Each row below holds a small network's activations on one input, seen along a few directions.
In each table, some parts of the input vary, and every possible input appears once, in random order.
Descriptions start from the smaller parts, as in this example, which fits no table here: one of 2 separate values, together with either a single point or one of 9 places along a line or (one of 4 places along a line, together with one of 5 places around a ring).
Shared parts are said once, and a part with two or three values counts as separate values.
(in the rows, 128 means zero)

Other details of the inputs vary at random and push rows far along two fixed directions, the same in every table; ignore that.

A family of inputs:
row 1: [ 56 157 142 135 130 118 176 125 154 108 109  98 166 132 206]
row 2: [105 161 141 174  93 133 180 124 165 113 143 121 111 128 125]
row 3: [ 82  41 109 105 152  80  79 104 111 162 138 125 206 181 162]
row 4: [177  87 136  55 174 140  55 149 105 164 112 112 149 137 138]
row 5: [ 76 141 163 162 108 113 179 123 164 109 126 110 173 135 206]
row 6: [123 218 145 100 144 164 159 172 148  71  77  95  98  76 177]
row 7: [120 168 164 154 104 140 170 140 155 105 130 117 130 114 159]
row 8: [180  77 120 121 129 108  68 107  92 154 147 173 103 125  51]
row 9: [166 175 159 170  93 155 172 141 147 104 136 139  91 100 114]
row 10: [ 95 175 105 139 117 140 172 147 145  89 116 107 123 111 148]
row 11: [173  95  74  94 155 133  66 130  78 143 123 151 100 124  65]
row 12: [166 131 136 153 102 129 128 126 129 122 142 157  93 107  78]
row 13: [179 211 150 109 131 184 145 184 140  84  99 109  70  71 128]
row 14: [ 73 128 161 175  98 107 173 114 169 117 146 116 166 149 174]
row 15: [ 55 140 134 157 112 116 172 128 160 104 135 101 169 152 180]
row 16: [ 98  36 147  97 155  84  77 108 120 177 132 120 235 182 208]
row 17: [198 111 117  46 187 148  46 149  88 156  92 133 113 102 109]
row 18: [185  86 109 100 144 140  67 145  86 154 140 145 122 127  80]
row 19: [ 75  91 139 113 142 112 126 132 131 141 130  98 210 171 205]
row 20: [126 183 121 169  97 144 179 125 149 101 133 134  67  96  86]
row 21: [170 136 127 156 104 141 130 132 125 129 147 151  89 114  71]
row 22: [117 186  99 149 110 141 161 136 133  81 118 133  71  99  92]
row 23: [ 82 166 154 165 106 120 182 119 156  96 120 122 135 116 173]
row 24: [143 186 108 149 111 164 169 149 143  98 126 119  70 107  92]
row 25: [ 61 126 172 165 105 102 173 106 178 130 143 106 181 165 195]
row 26: [158 143 134 149 112 128 129 121 121 113 131 158  87 102  83]
row 27: [128 134 121 111 134 136 128 146 121 120 118 118 142 123 150]
row 28: [135  70 105  87 160 117  77 120  96 171 132 129 157 163 122]
row 29: [173  97 105 100 143 144  83 142  98 154 141 138 113 142  79]
row 30: [ 43 156 154 148 123 110 182 121 162  94 109 101 174 135 222]
row 31: [184  93 116  92 152 130  62 129  83 154 124 159 110 118  88]
row 32: [163 195 146 148 103 166 166 158 139  96 126 127  82  88 112]
row 33: [ 77 178 120 166 105 124 187 115 157  95 124 120 109 113 134]
row 34: [134  71 131  94 151 109  79 127 106 160 128 129 182 148 159]
row 35: [183  91 121 129 127 112  81  99 103 160 147 172  93 121  47]
row 36: [163 137 140 153 109 131 132 112 128 138 143 154  82 112  73]
row 37: [149  80 116 126 128 106  91 115 109 151 144 151 140 140  98]
row 38: [164  96  84 100 146 138  82 128  93 156 133 142 100 130  65]
row 39: [ 54  86 114 102 159 100 117 112 119 148 116 101 209 169 202]
row 40: [ 86 188  97 136 128 146 179 139 134  84 107 106 107 108 140]
row 41: [164 139 142 151 107 131 134 128 133 118 135 152 100 108  99]
row 42: [ 97 136 115 148 117 113 143 115 133 110 129 134 119 127 120]
row 43: [180  88 127 132 121 116  85 103 109 167 155 167  91 129  47]
row 44: [188  98 130 113 136 130  84 117 102 166 137 156 101 128  76]
row 45: [184 171 137  80 153 163 106 174 123 104  96 116  96  84 131]
row 46: [173  94  84 104 145 124  70 115  87 153 135 157  96 126  50]
row 47: [ 48  80 105 101 158 102 118 114 125 147 126  95 200 181 185]
row 48: [174 143 138 128 122 151 127 141 126 135 134 134 101 122 102]
row 49: [121 129 140 150 120 112 140 103 136 132 133 143 122 126 120]
row 50: [ 73 138 140 131 127 129 167 135 156 120 125  88 175 160 194]
row 51: [ 54 144 123 127 132 120 165 140 149  97 112  93 178 140 206]
row 52: [104 177 145 153 115 132 180 124 150 101 114 121 122 106 160]
row 53: [116 189 107 157 104 149 179 134 144  90 127 125  67  98  90]
row 54: [119  23 148 102 153  88  65 100 113 199 151 126 220 200 171]
row 55: [223  85 144 124 127 134  76 118 108 174 151 167  97 133  63]
row 56: [ 58 140 118 137 123 124 165 139 149 109 127  91 172 149 182]
row 57: [101 152 161 178  90 121 178 116 173 115 148 124 123 134 135]
row 58: [176 144 134 145 120 135 133 116 122 131 127 156  83 101  85]
row 59: [158 145 114 141 114 147 133 134 129 126 142 136  82 123  74]
row 60: [135 120 163 161 107 119 139 120 146 128 146 141 139 136 132]
row 61: [157 152 104 111 138 151 123 145 106 110 112 137  89 104 102]
row 62: [124  53 126  92 157 102  73 109 102 182 137 130 178 167 143]
row 63: [125 131 136  73 166 142 109 152 126 133  96  95 148 123 176]
row 64: [ 65  30  93  72 178  84  63 110  94 165 123 112 228 191 190]
row 65: [125 203  86 141 118 159 172 141 131  87 109 120  63  84  92]
row 66: [128 121 150 147 119 118 138 109 137 142 139 136 128 135 128]
Description of these inputs: one of 6 places around a ring, together with either a single point or one of 10 places around a ring.
Q: Changing only the place on the ring of 6 turns row 4 into row 17. The same change can be made to row 50. Which row results?
A: row 39
Q: Changing only the place on the ring of 6 turns row 12 into row 57. The same change can be made to row 34. Which row results?
A: row 48
Q: List by row number the other rows that have the place on the ring of 6 in common with row 60.
A: row 7, row 9, row 13, row 14, row 15, row 18, row 19, row 21, row 32, row 56
Q: Which other rows does row 60 become when the place on the ring of 6 takes its other values? List them by row number.
A: row 25, row 26, row 36, row 41, row 49

A family of inputs:
row 67: [ 48 117 135 153 120  92 159  99 152 126 132 115 177 154 180]
row 68: [152 151 116 152 112 136 140 120 124 119 135 151  74 107  69]
row 69: [161 213 120 130 121 168 160 158 126  77 100 132  50  67  96]
row 70: [171 111 106  90 150 145  85 145 102 146 124 129 114 126  97]
row 71: [ 69  94 139 148 117 102 144 108 149 144 149 111 186 177 171]
row 72: [116  69 123 129 129 105 103 107 119 164 153 134 163 168 122]
row 73: [160 106 105  87 157 134  81 134  97 145 116 135 119 122 102]
row 74: [179  81 160 134 123 110  87 105 120 167 148 162 123 133  92]
row 75: [172  83 126 133 122 123  93 117 111 162 156 154 122 147  78]
row 76: [124 238 146 203  70 157 231 140 175  58 127 132  54  75 107]
row 77: [140 211 130 136 116 166 175 161 142  76 105 119  77  79 127]
row 78: [171 140 114 102 139 156 109 153 114 131 122 125 103 116 101]
row 79: [136  99 131 144 119 109 115 107 124 144 141 148 135 134 111]
row 80: [184  85 112  77 161 130  56 136  82 157 121 147 125 122  98]
row 81: [102  85 129 135 129  92 111  97 123 147 139 140 162 150 137]
row 82: [154 159 151 118 133 147 137 142 134 121 111 124 113 105 143]
row 83: [ 57 116 122 104 152 113 137 130 140 125 110  88 191 156 209]
row 84: [ 58 166 141 130 128 134 178 147 163  96 112  78 169 138 213]
row 85: [108 110 141 156 109 112 143 114 142 135 146 131 150 150 141]
row 86: [ 57 148 142 124 135 125 165 142 155 105 111  83 184 143 220]
row 87: [158 132 116 144 115 134 127 122 119 130 142 150  87 118  71]
row 88: [138 102 112  88 158 125  83 132 101 142 114 129 138 130 130]
Q: Changing only one part turns row 83 into row 87. The same change can be made to row 69. Which row results?
A: row 81
Q: What do these inputs look like to the network?
A: one of 2 separate values, together with either a single point or one of 10 places around a ring
Q: Which other rows does row 74 become when the choice among 2 separate values takes its other values? List them by row number.
A: row 82
